A small network was trained on invented records. Each row is its activation on one of them, seen along a few directions.
After each row come some of the record's fields: Nimu, Korog, Nazo, Vozat, Veve, Kipa, Sopiv.
A field that a record lacks is left out.
Other fields move the rows too, some of them a lot.
In the rows, 500 means zero.
Random noise pushes rows far along 3 fixed directions. That doesn't count. These rows show it; they differ only by the noise:
[425 578 591 513 538 427 513 409 409 440 435 497 363 589 495 580 567 572
 458 497 603]
[566 572 540 523 513 522 551 464 407 478 486 468 359 572 597 479 443 511
 532 592 579]
[358 590 658 561 591 223 482 388 415 536 511 688 255 622 466 646 632 563
 391 530 727]
[604 497 526 362 539 548 688 525 292 286 505 487 516 481 810 553 322 395
 670 818 601]
[645 606 530 629 503 503 509 475 462 645 561 521 235 612 578 383 416 503
 507 590 604]

[465 516 483 469 595 385 503 491 502 564 622 717 493 402 591 620 497 380
 607 706 603] -> Nimu=f1, Korog=p1, Vozat=j1, Veve=w2, Kipa=c2, Sopiv=m2
[640 603 476 607 444 519 501 517 519 637 601 545 318 569 379 402 361 556
 540 560 645] -> Nimu=f1, Korog=p2, Vozat=j1, Veve=w2, Kipa=c1, Sopiv=m1
[487 605 515 498 567 418 548 577 400 525 538 648 570 512 551 589 413 463
 586 724 603] -> Nimu=f2, Korog=p2, Nazo=y1, Vozat=j2, Veve=w2, Kipa=c1, Sopiv=m2
[511 348 488 588 373 592 346 592 546 683 425 550 429 441 300 521 594 571
 389 446 455] -> Nimu=f2, Korog=p2, Nazo=y2, Vozat=j2, Veve=w2, Kipa=c2, Sopiv=m1
[537 572 441 555 584 360 446 375 609 568 525 375 554 594 465 395 639 564
 352 247 307] -> Nimu=f3, Korog=p2, Nazo=y2, Vozat=j2, Veve=w2, Kipa=c1, Sopiv=m2
[282 554 501 514 536 489 463 350 603 486 283 431 488 552 269 562 679 637
 372 247 496] -> Nimu=f2, Korog=p1, Nazo=y1, Vozat=j1, Veve=w1, Sopiv=m1
[290 554 599 581 491 447 465 539 377 535 464 647 392 611 280 681 384 638
 524 583 716] -> Nimu=f2, Korog=p2, Nazo=y1, Veve=w3, Kipa=c1, Sopiv=m2
[241 388 595 328 549 450 434 444 499 404 420 560 615 348 357 690 694 504
 381 489 538] -> Nimu=f1, Korog=p1, Nazo=y2, Veve=w3, Kipa=c2, Sopiv=m2
[438 439 379 645 469 628 331 485 755 667 460 331 467 406 324 408 694 609
 296 192 299] -> Nimu=f1, Nazo=y2, Vozat=j1, Veve=w1, Sopiv=m1
[675 328 482 585 370 502 459 585 510 591 562 555 461 389 652 328 435 372
 491 536 455] -> Nimu=f1, Nazo=y2, Veve=w3, Kipa=c2, Sopiv=m2
[523 534 528 405 362 559 546 478 442 292 376 430 492 569 362 505 479 603
 501 379 464] -> Nimu=f3, Korog=p2, Vozat=j2, Veve=w2, Kipa=c1, Sopiv=m1
[558 484 433 422 584 465 453 420 534 481 588 571 544 456 599 594 521 453
 501 613 496] -> Nimu=f1, Korog=p1, Vozat=j2, Veve=w2, Kipa=c2, Sopiv=m2
[475 435 536 411 490 566 415 578 465 541 535 615 499 349 502 567 384 479
 594 656 575] -> Nimu=f1, Korog=p1, Veve=w3, Kipa=c2, Sopiv=m2
[655 461 509 546 465 516 441 559 530 720 646 615 423 430 502 362 389 404
 484 677 608] -> Nimu=f1, Korog=p2, Nazo=y2, Veve=w3, Kipa=c2, Sopiv=m2
[564 560 538 551 540 407 618 483 422 396 555 449 474 537 600 369 563 437
 457 463 379] -> Nimu=f1, Nazo=y2, Vozat=j2, Veve=w2, Kipa=c1, Sopiv=m1
[322 300 548 324 413 643 368 536 464 379 350 503 601 282 393 641 571 593
 488 456 445] -> Nimu=f1, Korog=p1, Veve=w3, Kipa=c2, Sopiv=m2
[363 554 456 599 658 293 370 479 682 594 677 634 509 453 517 666 620 500
 411 590 616] -> Nimu=f1, Korog=p2, Nazo=y2, Vozat=j1, Veve=w2, Kipa=c1, Sopiv=m1
[467 364 543 256 382 571 610 521 331 198 281 386 622 377 422 527 514 593
 611 509 482] -> Nimu=f1, Korog=p2, Vozat=j1, Veve=w1, Sopiv=m2
[747 518 351 646 460 573 420 408 676 687 581 300 425 620 543 124 470 528
 404 343 226] -> Nimu=f3, Korog=p2, Nazo=y2, Vozat=j2, Veve=w2, Kipa=c2, Sopiv=m2
[635 441 518 446 425 702 444 546 493 622 480 455 404 403 471 308 349 491
 563 560 428] -> Nimu=f3, Korog=p1, Veve=w3, Kipa=c2, Sopiv=m2
[527 363 466 437 367 684 451 632 552 495 399 445 523 412 389 519 541 562
 462 400 364] -> Nimu=f3, Korog=p2, Nazo=y2, Vozat=j2, Veve=w2, Kipa=c1, Sopiv=m1
[515 491 443 588 496 505 468 482 571 673 606 536 419 485 463 455 563 420
 484 502 471] -> Nimu=f1, Korog=p1, Nazo=y2, Vozat=j1, Veve=w2, Kipa=c2, Sopiv=m2
[602 363 489 537 483 422 528 544 476 605 589 553 478 454 601 406 553 391
 408 466 383] -> Nimu=f1, Nazo=y2, Vozat=j2, Veve=w2, Kipa=c2, Sopiv=m2
[574 489 558 663 279 581 431 516 567 722 351 347 196 646 173 271 537 682
 452 218 459] -> Nimu=f2, Korog=p2, Vozat=j1, Veve=w1, Sopiv=m1
[311 364 568 382 554 406 460 468 500 432 503 593 649 364 484 647 644 418
 352 528 556] -> Nimu=f1, Nazo=y2, Veve=w3, Kipa=c2, Sopiv=m2
[476 399 484 448 443 514 557 496 506 416 408 393 506 488 489 482 523 500
 492 505 470] -> Nimu=f2, Korog=p2, Nazo=y2, Vozat=j1, Veve=w1, Sopiv=m1
[547 670 534 782 377 459 413 380 568 820 522 339 227 778 209 188 621 686
 442  92 400] -> Nimu=f3, Korog=p2, Nazo=y1, Vozat=j1, Veve=w2, Kipa=c2, Sopiv=m2
[523 612 405 580 644 712 406 576 555 512 530 372 518 586 444 428 400 485
 559 445 568] -> Nimu=f1, Korog=p1, Veve=w3, Kipa=c1, Sopiv=m2
[498 489 413 424 567 610 587 576 392 375 459 476 686 407 572 577 418 389
 529 690 419] -> Nimu=f2, Nazo=y2, Vozat=j2, Veve=w2, Kipa=c1, Sopiv=m2
[552 581 520 538 559 419 491 588 555 531 613 525 485 506 621 530 370 487
 593 643 581] -> Nimu=f1, Korog=p2, Veve=w3, Kipa=c1, Sopiv=m2
[376 470 505 355 554 396 574 401 440 263 390 352 738 563 549 557 635 608
 495 313 317] -> Nimu=f3, Korog=p2, Nazo=y1, Vozat=j2, Veve=w2, Kipa=c1, Sopiv=m2
[418 486 536 560 570 278 403 454 695 577 610 676 459 540 470 591 717 477
 301 498 532] -> Nimu=f3, Korog=p2, Nazo=y2, Vozat=j2, Veve=w2, Kipa=c2, Sopiv=m1
[531 408 506 410 379 569 573 590 428 469 398 368 492 466 516 447 490 527
 552 428 452] -> Nimu=f2, Korog=p2, Nazo=y1, Vozat=j1, Veve=w1, Sopiv=m1
[566 701 431 522 572 667 535 534 513 485 534 350 638 530 539 516 294 511
 607 593 548] -> Nimu=f1, Korog=p2, Nazo=y1, Veve=w3, Kipa=c1, Sopiv=m2
[670 325 544 558 353 603 474 570 464 593 506 540 415 423 518 368 405 425
 529 571 524] -> Nimu=f1, Korog=p1, Nazo=y2, Veve=w3, Kipa=c2, Sopiv=m2
[498 469 521 516 523 355 446 569 606 630 620 721 427 469 469 579 585 464
 384 554 559] -> Nimu=f3, Korog=p2, Nazo=y2, Vozat=j2, Veve=w2, Kipa=c1, Sopiv=m1
[491 620 533 511 597 496 553 530 436 506 570 539 480 597 602 586 292 479
 577 788 686] -> Nimu=f1, Korog=p2, Nazo=y1, Veve=w3, Kipa=c1, Sopiv=m2
[509 426 550 493 567 326 564 391 498 470 522 526 547 583 627 472 596 486
 480 400 402] -> Nimu=f3, Korog=p1, Nazo=y1, Vozat=j2, Veve=w2, Kipa=c2, Sopiv=m2
[444 469 499 486 459 501 480 476 458 519 465 505 481 482 349 552 585 623
 469 474 604] -> Nimu=f1, Korog=p2, Nazo=y1, Vozat=j1, Veve=w2, Kipa=c1, Sopiv=m2

Which values does each new row have?
[411 493 604 448 505 293 474 475 489 498 489 576 451 488 398 609 622 548
 488 508 646] -> Nimu=f1, Korog=p2, Vozat=j1, Veve=w1, Sopiv=m2
[362 709 525 561 693 453 446 426 564 515 560 517 525 575 504 681 473 530
 468 566 647] -> Nimu=f1, Korog=p1, Nazo=y1, Veve=w3, Kipa=c1, Sopiv=m2
[508 598 525 587 441 541 400 541 646 620 430 368 440 547 304 400 660 593
 357 208 326] -> Nimu=f3, Korog=p2, Nazo=y2, Vozat=j2, Veve=w2, Kipa=c1, Sopiv=m1
[605 413 432 537 326 684 510 562 492 596 483 333 459 474 392 332 519 506
 549 403 352] -> Nimu=f1, Korog=p2, Nazo=y2, Vozat=j1, Veve=w2, Kipa=c2, Sopiv=m2
[360 404 528 403 447 441 562 472 453 338 338 474 546 484 433 563 577 595
 525 471 533] -> Nimu=f2, Korog=p2, Nazo=y1, Vozat=j1, Veve=w1, Sopiv=m1
[474 480 457 378 428 625 561 475 479 369 258 254 624 472 401 490 569 581
 489 321 410] -> Nimu=f2, Korog=p2, Nazo=y1, Vozat=j1, Veve=w1, Sopiv=m1
[588 647 367 636 640 452 471 538 571 668 642 584 542 489 582 469 414 354
 450 670 479] -> Nimu=f2, Nazo=y2, Vozat=j2, Veve=w2, Kipa=c1, Sopiv=m2
[382 645 487 474 550 545 560 504 424 399 509 496 615 621 499 622 352 509
 595 709 557] -> Nimu=f2, Korog=p2, Nazo=y1, Vozat=j2, Veve=w2, Kipa=c1, Sopiv=m2
[590 511 454 413 609 448 505 409 500 500 560 521 532 521 657 497 445 430
 529 567 433] -> Nimu=f3, Korog=p1, Vozat=j2, Veve=w2, Kipa=c2, Sopiv=m2
[639 475 489 584 352 558 519 568 505 693 474 415 284 593 474 306 416 515
 515 453 500] -> Nimu=f2, Korog=p2, Nazo=y1, Vozat=j1, Veve=w1, Sopiv=m1
[544 373 491 480 343 639 401 564 529 581 436 406 551 387 432 395 582 575
 498 367 431] -> Nimu=f1, Korog=p2, Nazo=y1, Veve=w3, Kipa=c2, Sopiv=m2
[604 505 471 469 452 674 406 571 523 612 578 532 433 382 532 364 299 466
 583 627 491] -> Nimu=f1, Korog=p1, Veve=w3, Kipa=c2, Sopiv=m2
[475 615 701 502 429 419 612 482 369 373 377 431 399 642 394 391 615 617
 479 320 442] -> Nimu=f3, Korog=p2, Nazo=y1, Vozat=j2, Veve=w2, Kipa=c1, Sopiv=m1
[535 547 387 545 602 395 515 518 626 643 586 502 498 443 636 455 485 352
 425 510 467] -> Nimu=f2, Nazo=y2, Vozat=j1, Veve=w1, Sopiv=m1
[650 378 481 497 317 724 481 560 462 395 389 301 591 386 578 361 412 471
 599 417 341] -> Nimu=f1, Korog=p1, Nazo=y2, Veve=w3, Kipa=c2, Sopiv=m2
[395 412 465 447 662 462 551 540 485 400 606 614 627 370 638 699 435 406
 449 733 600] -> Nimu=f1, Nazo=y2, Veve=w3, Kipa=c1, Sopiv=m2
[406 394 547 392 471 365 568 559 448 457 424 541 524 393 438 584 601 498
 470 439 520] -> Nimu=f2, Korog=p2, Nazo=y2, Vozat=j1, Veve=w1, Sopiv=m1
[518 384 540 499 448 558 375 579 517 678 578 710 366 358 509 468 403 481
 537 631 570] -> Nimu=f1, Korog=p1, Veve=w3, Kipa=c2, Sopiv=m2
[305 413 703 486 473 337 471 563 381 470 421 680 384 521 290 728 535 653
 487 508 709] -> Nimu=f1, Korog=p2, Veve=w3, Kipa=c1, Sopiv=m2
